These are the activations of a small network on made-up records, seen along a few directions, one row for each record.
After each row come some of the record's fields: Pumu, Bap, Fot, Dut, Fota.
Not every record has every field; a missing one is left out.
Other fields move the rows too, some of them a lot.
Random noise pushes rows far along 16 fixed directions. That doesn't count. These rows show it; they differ only by the noise:
[-222  447  167  197 -237  206 -152  184 -500  -10 -359  -60  132  178
 -231  142 -104 -118  153 -434   37  -29  -20 -323 -115 -152   77   16
  -40  265  -95  -36  207   89  -81]
[-157 -144 -332 -467 -144  207 -894    7 -155 -178    3 -271 -364  -55
 -533  209  285  -76 -249  320  283  -63 -221 -193  -92   95  121  279
  349  -23  218  111  648 -289  -76]
[  52 -318 -210 -170   36  -74 -500  293  430  137 -600   69 -551  392
  355 -335  456  329 -104 -276  683  392  -11  415  326 -414  170  574
  317  137 -528  565  266 -167 -433]
[ -42  -15  -91 -141 -132 -236 -300  424  -21 -121 -453 -172 -452 -173
 -144  465  -33 -380 -187  137  161 -163 -157  -77 -416 -295  185 -219
  111  320  162  451 -127  129  359]
[-110   17   45 -259  -31 -179 -537 -221 -126  -80  -10    6   83 -513
 -220  270  433 -108  278 -241 -266   80 -219 -358 -111  227  386  259
  245  101 -120  338  276  588  759]
[-273  343   61  456 -201  479 -226  112 -175 -104 -287 -185  124  111
 -332  174 -216   29  139 -622 -127 -282   40 -116  -70 -315  -86 -241
 -276  -51  200 -411  550 -200  231]
[ 232 -468  203  -83  438  285  -39 -502  203 -299  916  410 -110   43
  648 -149 -192  461  317 -222  401 -235  581  155  289 -134  124  269
  202 -326 -516  -46 -146  176 -409]
[ 161  -75 -521  414  325 -252 -196  -52  739 -201 -182   34 -232 -399
  116  133  621  409  475 -314 -417 -265 -241 -274  -31  -68  186  377
   -8  352   63  -17 -220  508  783]
[  32   31  474  -20 -199  -87  383 -222 -272   62   86  421   -3  -83
  361 -367 -422 -318  104 -160  264  231  257   74  260 -198 -176 -310
 -166   83 -336  292   54 -263 -750]
[  69  194 -785  270 -235 -273  258  505  436  -81 -678 -227  -95  115
  388   33  263   56  182   88  190  194  -85  -64  255 -158   48  339
  182  630 -349 -197 -241 -291 -452]
[-126 -256 -167 -470 -301   37 -346  157 -192 -915  114 -335 -147 -306
 -167  463 -843 -189 -462  654  241 -402  -45  104 -296 -240  -43  145
  103 -168  543  -28  -21   27 -206]
[ -14   61 -161  226  209 -185  -62  278  155 -365 -393 -129   55  167
   17 -235 -179  252   17 -350   66   53 -495   95  -87   -7 -171 -144
  -45  105 -112   86 -129  226  -13]
[   7  365   59  587  -33  287  623  186   23  -94  163  466  238  356
  582  197  188 -476  625  -35   86 -682  294 -149 -125 -197 -182 -872
 -162  116   41 -288 -534 -145  191]
[  59  162 -387   72 -202 -230  -63   85   87 -428 -282 -177  229   23
  256   74  211  209  492 -370  181  113 -226 -122  259   43  192  328
  169  175 -475 -193   10  151   -9]
[-151  102   40   74 -158  118 -136 -220 -153 -199  187  -68  291 -156
 -308  129   55  -66  407 -254  -68 -190  -68 -307   80  175    6 -405
 -184 -213  203 -386  286 -104  298]
[-158  272  230  169   50 -213  477  157 -165  300 -460  251  580  401
  131 -214  269  111  387 -387 -198  350 -114   13  128  -19  110  137
 -202  101 -235    5 -425  522  258]
[-452 -217  317 -152   35  301  326  -53 -212  253  457  -17  670  -30
  -66 -239 -683   95 -436  599 -216  300  202  247  116  449 -405   34
  -20 -555  348 -203 -203   17 -539]
[ 100   77  373  289  153   66  259 -290 -161   79  224  382 -224 -230
  198 -160 -465  -48  -52 -175 -252  -92  123    9 -114 -285 -258   31
 -209  172  -83  287  -36  114 -306]

[  44 -166 -105 -155  356 -384  370  -44   83  144  112  -17  108 -128
 -283  209   77  153   -9  486 -569  -15  -85 -164 -261  116  159  280
 -252   70  495 -170 -751  573  584] : Pumu: d2 / Fot: h5 / Dut: j1 / Fota: u8
[-182   65  -24   71 -400  138 -384 -227  135   79 -270  -36 -178 -648
 -101 -210  -25  -76 -182 -219 -280  317   16  -62  243 -100 -120  489
   44  149   16  299  838 -248 -201] : Pumu: d1 / Bap: s1 / Fot: h5 / Dut: j2 / Fota: u1
[ 200  -47  -85  426  256 -272  141  -80  344   95  154  114 -223 -182
  254 -440  142   83  294 -138  141   82 -202 -281  160  413 -319 -456
  -13  242 -164  177 -335 -183 -478] : Pumu: d2 / Fot: h5 / Dut: j1 / Fota: u8
[  73   58 -207  460 -520   22 -305  109  175  -16 -220 -342 -226  -17
  186  269  141  564   94  -44  143 -110 -245  108  165  -24 -278  815
   10 -271   65   32  -44  -62 -184] : Pumu: d1 / Bap: s1 / Fot: h1 / Fota: u16
[ -16  -80  108 -336  188  110 -112  -91  -61  153   58  355 -105  -47
   98   -3  291 -393  -30   72   33   36  281  -50  -81 -110  293  -87
  225  233 -263  300  173   68  176] : Pumu: d2 / Fot: h1 / Fota: u8
[-222 -308  323 -177 -469   -5 -186 -139  106   62  -39  -46  -42 -903
   33  232 -433 -174 -277   73 -187  126  288  228  131 -149   82   72
  -52 -220  114  367  398   90  167] : Pumu: d2 / Bap: s2 / Fot: h4 / Dut: j2 / Fota: u6
[-155  -25   29  -86  307   10  163  124 -179   85  362 -203  352  -55
  -13 -198 -500  -46 -226  242   19  312  -23 -157  -74  673 -176 -378
  319   35 -244  -32 -292   44 -557] : Pumu: d2 / Fot: h5 / Dut: j1 / Fota: u8
[-237 -139  148 -331 -133 -127  169   30  -21 -262 -453  374  329  223
 -249 -546  145  -12  314 -103  402  152  281 -362  470 -215  329 -179
 -430  243  252 -242 -175   19 -428] : Pumu: d2 / Bap: s2 / Fot: h1 / Fota: u8
[ 136  165  -58 -282   -7   99 -510 -462 -512 -462  449 -224  -73 -286
 -628  378   19  279  318 -242  -32 -298   82 -740  -28  154  509  467
   41  123  -87 -417  331  331   77] : Pumu: d1 / Fot: h4 / Dut: j1 / Fota: u8
[-159   78 -771  267  -38  205   81  208  563 -128 -275 -332  502   -7
  229  314  302  299   87   33 -652  -43 -136  372   66  -68    0  733
  175 -101   70 -588  193  178  846] : Pumu: d2 / Bap: s2 / Fot: h5 / Dut: j2 / Fota: u6
[-525 -115  113   -2 -547   50 -207  465  122 -549 -554 -402  593 -118
 -255  138 -355   73   86 -148  193 -105  -71   46  103   38    3 -426
 -264 -447  663 -350   11  103  287] : Pumu: d2 / Fot: h2 / Fota: u8
[-111 -218 -107 -234 -107  -72  221  -83  307 -441 -175  170  113 -137
  -40 -417 -273 -264  -34  104   70   19  339  -20  358 -347   73 -290
 -362  112  454 -361  153 -415 -227] : Pumu: d1 / Bap: s2 / Fot: h5 / Dut: j1 / Fota: u6
[ -19  257 -441  602  313  378  333  404  370 -275  -65    4  291  349
  421 -154  -82   30  143 -168   33 -322   27   37  -35   69 -280 -649
   68  201 -298 -501 -151 -239 -190] : Pumu: d2 / Fot: h1 / Fota: u8
[-133  344  532  563 -254  298 -285 -363 -211 -253   22  435  139 -274
  271 -255  -55  -82  334 -651 -316 -275 -273   13  -42  -93 -480   46
 -191 -197   91  437  523  243  215] : Pumu: d2 / Fot: h5 / Dut: j2 / Fota: u8
[-372  298   89   91 -379  182  202   66 -163  154  -85  143  446 -528
  288    8 -191 -454  -92  249 -364  222  340 -271   53  205  -20  196
  254  444  -35  113   52  129 -314] : Pumu: d2 / Bap: s2 / Fot: h2 / Fota: u6
[-484  121  891  319   14  452  -55   29 -277  113  -29  452  597  289
   80 -467 -226  146  119 -410  -25  -26  289  -76   14   96 -213    9
 -171 -294  428  243 -352  572 -134] : Pumu: d2 / Bap: s3 / Fot: h2 / Fota: u16
[  73  156  -52 -262 -412 -124 -101 -643 -243 -730  245  147  412 -476
 -124 -135   11 -231  393  -22 -185  -92 -306 -283  302  186  -86    3
 -167 -140  116 -273  544  -85   33] : Pumu: d1 / Bap: s2 / Fot: h1 / Fota: u15
[-253 -114  -27  -69 -523   46  -44  -58  344  465  -47   98  407   -5
  118   45  945  -93  318  328  -98  131   67  147  404  331   -1  208
    8 -555  395 -108   86 -171  544] : Pumu: d1 / Bap: s1 / Fot: h2 / Fota: u1
[ -63 -675  273 -396 -125 -304  127  -92  345  266  146  152 -197 -626
  261 -104 -335   54 -296  591  220  353  477  142  311   36   62  253
  -12 -126  134  454 -445   69 -580] : Pumu: d2 / Fot: h1 / Fota: u8
[-224 -197   94 -391 -369  140 -631 -106  -93 -382  -14 -104  109  -58
 -268  129  205  100  148  -31  323 -102   24  -60  181   35  258  245
   38 -389  298  -91  390   53  149] : Pumu: d2 / Fot: h2 / Fota: u8
[-128  -40  390 -226   65  -64 -176   37 -316 -427  -51   -9   90  102
 -341  120 -295 -238  -54 -168   51 -247 -356  178 -388 -160  -65 -635
 -251 -407  433  180   50  226  706] : Pumu: d1 / Fot: h5 / Dut: j2 / Fota: u8
[-179 -245  304  -49 -133 -120 -175  148 -140  681   67 -242    4   33
 -183  402  250  313  141   80  211  206  187 -202   29  273  260  299
   72 -251  181  147 -584  345  190] : Pumu: d2 / Bap: s2 / Fot: h5 / Dut: j1 / Fota: u6
[ 419  135 -321 -207 -355 -149 -223 -483 -115 -478  287  -35 -257 -291
  233  -24  129 -518  327 -318  279   21 -185    9  213  -19   22 -283
  236   59 -663   -9  868 -684 -157] : Pumu: d2 / Bap: s1 / Fot: h5 / Dut: j1 / Fota: u1
[-125 -118 -300  268  -89  121  -31 -179  341 -269  -36  -78   67 -200
   21 -346 -217  614  -64  207 -284   49 -140   29  284   27 -393  859
 -190  -58  422 -277   69  -42 -534] : Pumu: d2 / Fot: h5 / Dut: j2 / Fota: u8
[-217  -26  -45 -151 -430   65 -253   47   20 -286  -34 -146  291  -90
  139  104    5  -96  194  -59  282   39  194  -78  271   93  138  140
  208 -139   91 -177  160 -127  -33] : Pumu: d1 / Bap: s3 / Fot: h2 / Fota: u6
[-282  -85  515  224  110  427 -370  -62  -13  109  247   25  -29 -284
 -175 -453 -543   65 -403 -159  -65    2  126   22  -19  244 -438 -308
  -75 -328  339  278  364  -72 -433] : Pumu: d1 / Fot: h5 / Dut: j1 / Fota: u8
[  25 -196  -27 -105  234   55  186  171  -60  232   77 -260  -31  386
   39   15 -468  332 -317   13  289  317  202  252   43  -13   14  168
  134  -60 -349 -158 -199 -110 -477] : Pumu: d2 / Bap: s2 / Fot: h1 / Fota: u15
[ -75 -321  240   11  206  107 -160  -32  533  313   53  230  -92 -240
  211 -156  219   71  -15 -141  -45   -5  713   34  167 -169  291  198
   29   21   99  197  -65  214  132] : Pumu: d2 / Fot: h3 / Fota: u8
[ 181 -372  150 -213  371  -91   84   -7  -67   72  151  201 -472  511
 -234   60    9  354 -140  452  290 -285  -14   95 -239 -324    8  238
 -280 -130  444  116 -701  180 -107] : Pumu: d2 / Fot: h1 / Fota: u8
[ 137   98  -73   -5  229  115 -216 -308 -263 -230  518   25 -336 -203
 -502   92  -96 -168   10  227  -23 -400  -70 -712 -272  250  -81 -344
   21  323  321 -144   32 -181 -214] : Pumu: d1 / Bap: s2 / Fot: h1 / Fota: u15
[ 297  609 -369  414 -338 -182  468  182 -308   34 -116 -261  281  497
  551  375  263   92  366  -13  -92   -3 -522  235  -34  124 -211  533
  177  -53 -565 -232 -302   41   82] : Pumu: d1 / Fot: h5 / Dut: j1 / Fota: u8
[ -72   98   17 -349 -130  -80   24  396 -280   94 -463  105 -130  541
   20  174  265 -328 -181  381  265    8 -153  221 -253 -379  131  204
  115  108  104  375 -249   76  157] : Pumu: d1 / Fot: h5 / Dut: j2 / Fota: u8
[-142   -1  -65 -136 -367 -278   49  116  -64  304   92 -535  291 -619
  294  550 -319 -182 -113  100 -165  535    2  110   19  486   93  212
  522  -93 -491  222  -28  127  246] : Pumu: d1 / Bap: s3 / Fot: h5 / Dut: j2 / Fota: u6
[-190   88  280 -326 -379   93 -360  224 -389 -179 -145  101  -57  376
 -276  167  305 -446   35  303  524 -355 -103 -138 -201  -51   39 -396
  -41 -211  585  173  -50 -127  107] : Pumu: d1 / Fot: h2 / Fota: u8
[ -78  -71 -187  409 -106  354   34  131  652 -165   77   16   80 -285
  728  152   -6  -28  229 -198   68 -298  441  263  187 -115  -53 -218
  236 -127 -213 -108  117 -182  201] : Pumu: d1 / Fot: h4 / Dut: j2 / Fota: u8
[ 306 -142 -369 -183   75 -292 -255  119   71 -554  -29   -3 -585   27
    4  310  180   47  205  190  525 -405  -66 -427 -163 -217  343  164
  118  474   16  110 -494  135 -114] : Pumu: d2 / Bap: s3 / Fot: h1 / Fota: u6
[  47 -672   40 -260  327  122 -100 -178  332  191  623 -103 -457 -556
  239  253 -577  231 -539  387  -96   54  518  356  -78 -137   84  384
  295 -173 -125  265  -53   69  -86] : Pumu: d2 / Bap: s2 / Fot: h5 / Dut: j2 / Fota: u8
[  67 -212 -115 -171  230  388 -330 -244  -91    5  599  -46 -195   85
 -178  129  141  162    1  136  107 -224   41   -2  -33  153    0  -76
  176 -309  -65 -200  395 -265    5] : Pumu: d2 / Fot: h5 / Dut: j1 / Fota: u8
[-248  -16  129 -287 -367 -178  554   61  -38  326 -453  398  382  237
   14 -168  409 -408  283  296    1  282  259   75  353 -310  167  -97
 -379   35  332 -138 -165 -228  105] : Pumu: d2 / Fot: h5 / Dut: j2 / Fota: u8

Here are new rows. What are their fields?
[-135 -111   85  296   94  191  -64  124  378   98 -222  331 -319  -96
  148   10  179  187  -53  144 -222 -305  297  -13 -104 -482  -26  557
 -155  170  547  258 -331  340  204] : Pumu: d1 / Fot: h5 / Dut: j2 / Fota: u8
[  95  328   62  631 -475  546 -132   57    6 -477   89  176   80  482
  691  307  312  243  561 -259  307 -846    8  322   74 -278 -314  293
  -46 -559   -7 -155   16   37  195] : Pumu: d1 / Fot: h4 / Dut: j1 / Fota: u8
[ 192  -12  405 -322 -665 -424  273 -204 -542  233   38 -149 -273 -552
   18  457 -616 -330 -180  174   51  305  261   82   11 -229  165  310
  -87   28 -270  383  -59   35 -350] : Pumu: d2 / Bap: s1 / Fot: h4 / Dut: j1 / Fota: u1
[  38  227 -256 -254 -178  -75   86 -251 -259  -43  -18 -420  339 -207
 -421  254  -83 -283   34 -260 -401  250 -343  215   41  125  140 -439
  -92 -190 -404 -491  940 -393  598] : Pumu: d2 / Fot: h4 / Dut: j2 / Fota: u8
[  43 -207   81 -228  -52  -36  502 -154   88  -19  126  387  135  329
  152 -160  117 -238   27  467   10 -148   71  492  109 -273 -221 -207
 -319 -438  488 -214 -166 -337  184] : Pumu: d1 / Fot: h2 / Fota: u8
[ 460 -183  329 -439  -45 -433 -410 -209 -383 -110   90 -145 -737  229
 -214  220  -49  -23  -16 -416  642   14 -422  280 -164 -275  182 -295
  -60 -307 -388  449  310 -208  142] : Pumu: d1 / Fot: h2 / Fota: u8
[ 368  -84  199  -20 -256 -340  374 -290 -199   56  215  168 -322 -228
  374  267 -243   -8   73  198   52  -22    0  243   29 -256  -97  332
 -181  -95 -256  277 -287   23 -220] : Pumu: d2 / Fot: h1 / Fota: u8
[-164  136 -172  177 -460  267   36  252  243   65 -560  158  -30  239
   99  -56  428  -78  240  -46  242 -163  379   16  377 -453  130   51
 -226  156  148 -254  251 -414 -220] : Pumu: d2 / Fot: h4 / Dut: j2 / Fota: u8
[  56 -168  397 -233 -117 -397  -80   79  -51 -220 -357  207 -246   -1
   -7 -230 -182   37  132 -253  498   82   89 -136   88 -285  204  -28
 -187  190   83  382 -354  234 -303] : Pumu: d1 / Fot: h2 / Fota: u8
[ 138  117 -135   99 -443  146  -67 -285 -162 -336  497    9  332  245
  361  163  518  277  884  -51  538 -307    6 -203  465  425    6  132
  164 -420 -352 -448  -41 -171 -283] : Pumu: d2 / Fot: h4 / Dut: j1 / Fota: u8
[-307  -65  146 -228  295  520   -1   88   -3 -538  440  417  569  177
  371 -147 -164    7  -78  476   11 -418  511 -138 -108  101  124  362
  324  -36  316 -156 -549  673 -198] : Pumu: d1 / Fot: h2 / Fota: u8
[ 202    0 -121  184  347  -88 -251  241 -118 -130   97 -345 -244  411
 -313  -44  -57  533 -162   51  249 -198 -732   -8 -334  401 -339 -243
   44 -211  -24   74 -262  131 -180] : Pumu: d1 / Fot: h4 / Dut: j1 / Fota: u8
[ -61 -299    5 -478  138  157 -263 -415  -45 -155  506   26  116 -111
 -280 -327  -79  -18  -30   29  206  208  218 -166  301  276  102 -275
   96 -162  -20 -299  504 -362 -423] : Pumu: d2 / Bap: s2 / Fot: h2 / Fota: u15
[-394 -126   90 -232  -60  -58 -239   95  347 -578 -355  107  513 -543
   46 -464 -286 -198 -106 -144 -181  180  175 -132  188   85  149  -35
   69  148  310   53  147  398   65] : Pumu: d1 / Fot: h2 / Fota: u8
[ 237   48  171  293  118  196  -90 -321 -167  -99  522   68 -100  135
   21  264  111   66  403 -400   37 -434 -220   43 -145   34 -179 -510
  -89 -415 -148 -113  195  -62  488] : Pumu: d2 / Bap: s2 / Fot: h5 / Dut: j1 / Fota: u15
[ 141   33  242  203  -39 -233  364   76  -32  114 -228 -138  -78  -28
   26  241 -408   40  166 -578   17   62   90  148  -34 -348  122 -447
 -310   47 -307  -42 -109   76  275] : Pumu: d2 / Bap: s2 / Fot: h4 / Dut: j2 / Fota: u15
[ 112  -45  302  -22  127  -45  -14 -100 -289  655  413 -228 -414 -263
 -248  512 -229   39 -328  111 -228   78  193   -7 -351   92   94  107
   69  -90  -86  182 -103  104  186] : Pumu: d1 / Fot: h2 / Fota: u8
[ 200  243 -245  -25  286  -20  371  -85 -227  -51  246  269   57  212
 -154   83  328 -183  137  416 -284 -346 -285 -219 -260  137  -19 -238
  -70  237  -21 -201 -287  127  137] : Pumu: d2 / Fot: h4 / Dut: j2 / Fota: u8
[ -80  -46 -187  -34 -126  -43 -299   41   49 -373   58 -164   16 -136
 -104 -196  -62  140  105   83  364   48 -190 -414  201  434 -133  -42
  226  116   16    2  -11 -117 -606] : Pumu: d1 / Bap: s2 / Fot: h5 / Dut: j2 / Fota: u15
